A small network was trained on made-up records. Each row is its average activation on records with the value named, seen along a few directions.
Values that are neighbours, or in one group, have similar rows; names and order tell nothing.
In the rows, zero is written as 500.
Strong random noise was added to every row along 2 fixed directions; ignore it. To show where, here is one row again and again, with new noise each time:
[487 480 398 463 480 582 541 488 419 475 398 561 438 552 600 473]
[493 488 394 470 481 597 553 487 386 485 379 551 439 562 611 465]
[497 468 394 414 497 499 575 593 615 422 421 639 411 430 631 511]
[540 486 369 369 532 434 683 752 772 386 367 716 371 279 729 536]


Field Ridir:
t13: [580 434 487 598 561 603 650 734 593 510 411 459 490 233 548 511]
t25: [462 506 548 435 456 590 386 208 237 455 552 473 581 672 369 429]
t11: [362 592 541 653 498 412 400 346 530 482 759 183 507 654 166 546]
t9: [436 409 636 598 392 522 244 246 520 410 625 600 587 546 288 520]
t21: [442 357 588 500 407 494 313 412 562 442 572 527 503 463 418 619]
t16: [484 633 542 546 561 451 560 551 525 569 509 338 470 437 549 523]
t3: [479 579 553 380 644 340 637 522 445 440 553 598 474 533 547 365]
t4: [438 363 394 339 520 511 253 322 516 416 704 724 473 581 517 518]
t23: [576 472 603 640 502 768 447 471  89 641 373 583 586 617 555 517]
t14: [529 686 485 511 601 242 690 776 888 588 538 472 475 269 542 510]
t12: [524 502 415 461 450 313 503 361 557 358 530 500 441 588 443 418]
t1: [477 438 590 588 424 451 375 683 895 396 568 543 610 316 435 611]
t20: [564 383 627 579 456 530 446 523 731 519 584 485 532 381 258 597]
t7: [630 664 328 476 545 389 848 710 444 534 356 412 414 401 875 360]
t22: [402 575 587 585 555 251 361 481 800 605 818 366 465 503 284 535]
t18: [446 546 451 405 481 300 481 438 696 456 648 415 481 649 407 470]
t2: [482 395 539 549 440 360 357 381 592 534 756 279 550 621 299 532]
t15: [537 540 475 377 502 601 676 413 248 519 277 596 555 592 707 510]
t24: [420 410 593 569 485 453 285 500 647 541 781 376 616 493 152 595]
t17: [622 577 337 260 587 556 800 626 431 560 136 709 383 352 882 505]
t6: [570 581 513 661 501 417 586 761 677 449 463 444 566 277 501 580]
t19: [530 333 642 487 442 754 314 430 385 554 462 593 603 521 366 510]
t8: [448 449 450 406 495 497 541 561 596 419 501 627 426 485 586 595]
t5: [610 482 559 495 530 712 572 791 461 515 230 671 450 172 764 486]
t10: [364 450 520 313 533 175 349 472 858 356 731 634 453 537 404 500]
Ridir is arranged as 5 separate groups.
Q: List the group mates of t3, in the order listed.
A: t12, t7, t18, t10
Q: List the group mates of t14, in the order listed.
A: t11, t16, t22, t2
Q: List the group mates of t9, in the order listed.
A: t21, t23, t19, t5
Q: List the group mates of t24, in the order listed.
A: t13, t1, t20, t6

Field Tepa:
p2: [351 350 475 591 401 740 526 751 519 544 189 632 581 379 645 687]
p9: [696 606 509 315 605 453 659 591 609 399 552 850 454 183 660 471]
p12: [625 415 579 481 430 861 461 661 352 530 198 580 479 417 718 564]
p3: [448 698 398 387 577 283 509 572 668 473 613 348 386 511 478 427]
p11: [457 367 399 240 504 466 501 424 646 326 451 506 351 773 621 511]
p7: [558 537 444 317 590 449 501 296 341 443 445 657 433 676 497 380]
p1: [480 617 601 739 514 613 532 553 435 632 692 347 539 566 370 414]
p4: [567 590 481 739 486 208 696 712 584 560 488 357 483 294 560 443]
p5: [498 347 555 367 456 439 436 554 563 528 588 749 605 243 467 520]
p13: [483 601 268 355 601 580 671 505 254 527 224 232 338 785 706 535]
p10: [383 549 464 421 474 402 480 222 242 407 624 670 590 471 468 462]
p8: [635 657 459 711 597 413 776 397 203 725 243 154 497 650 588 352]
p14: [433 253 582 575 385 536 298 545 947 367 661 560 604 309 249 610]
p6: [641 658 622 806 507 733 527 605 258 692 419 325 574 572 491 500]
Tepa is arranged as a ring.
Q: A walk along Tepa starts at p7 and steps to its neighbour p11. Put p12, p4, p13, p10 in the order it reaches them.
A: p13, p4, p12, p10
Q: List every value one step from p6, in the order listed.
A: p1, p14

Field Vunek:
b14: [487 318 532 377 419 404 471 741 874 468 434 677 540 214 467 590]
b4: [484 518 486 392 607 165 524 638 988 268 699 579 490 393 357 517]
b13: [567 575 523 570 494 504 621 597 443 661 462 268 478 506 525 393]
b10: [433 506 450 355 572 290 463 419 704 355 606 573 425 549 495 505]
b8: [517 426 579 685 414 763 450 507 275 579 429 358 513 641 403 493]
b11: [464 361 511 424 523 468 237 400 691 407 770 774 489 376 404 625]
b9: [410 562 494 426 561 325 391 410 619 428 676 484 489 645 412 564]
b12: [448 329 535 455 448 486 295 477 679 408 629 708 568 369 341 606]
b1: [561 441 492 460 442 719 532 408 172 584 482 587 425 637 661 385]
b7: [484 521 467 625 479 522 616 600 552 576 437 380 511 412 423 481]
b3: [469 612 536 648 457 574 554 632 559 530 373 356 571 316 604 575]
b2: [473 624 589 650 540 326 464 453 528 538 688 440 512 468 453 483]
b6: [445 426 436 232 530 256 494 590 942 333 586 682 378 404 629 590]
b5: [535 450 524 382 476 545 451 286 471 404 519 599 552 576 435 540]
Vunek is arranged as a ring.
Q: A walk along Vunek starts at b7 and steps to its neighbour b13. Put b11, b9, b2, b5 in the order it reaches them.
A: b2, b9, b5, b11
Q: List every value one step from b8, in the order listed.
A: b14, b3

Field Noput:
w2: [482 471 565 667 500 494 448 502 583 425 578 339 521 556 356 487]
w5: [457 442 512 347 494 495 495 520 622 295 424 746 506 368 603 543]
w4: [340 461 504 411 521 210 323 490 987 384 832 459 488 522 361 567]
w14: [501 476 611 578 489 569 399 469 325 671 442 476 571 468 417 510]
w11: [549 495 357 394 499 601 784 732 403 522 151 508 409 404 808 465]
w6: [462 480 432 423 464 525 539 720 761 464 439 618 445 396 567 632]
w10: [546 465 472 446 441 636 498 371 330 407 455 699 475 504 697 463]
w7: [513 611 474 545 539 420 585 415 301 608 488 372 473 713 523 471]
w8: [570 553 571 659 458 604 513 510 387 563 468 483 475 371 461 458]
w9: [399 415 550 533 460 309 273 400 844 400 863 344 463 590 249 610]
w12: [622 641 465 414 625 434 729 590 360 575 445 602 529 385 610 377]
w3: [536 460 474 399 452 687 478 384 216 524 352 467 520 714 528 463]
w15: [533 545 579 691 458 573 377 377 351 568 590 303 625 572 270 478]
w13: [504 573 479 471 540 412 534 324 361 576 568 448 506 624 435 436]
w1: [486 425 454 553 553 586 517 641 541 554 378 590 508 384 608 514]
Noput is arranged as a line.
Q: A walk along Noput starts at w10 and steps to its neighbour w5. Put w4, w14, w6, w7, w8 in the order it reaches them.
A: w6, w14, w8, w4, w7
Q: List every value one step from w12, in the order listed.
A: w13
Q: List every value one step from w2, in the order listed.
A: w9, w15
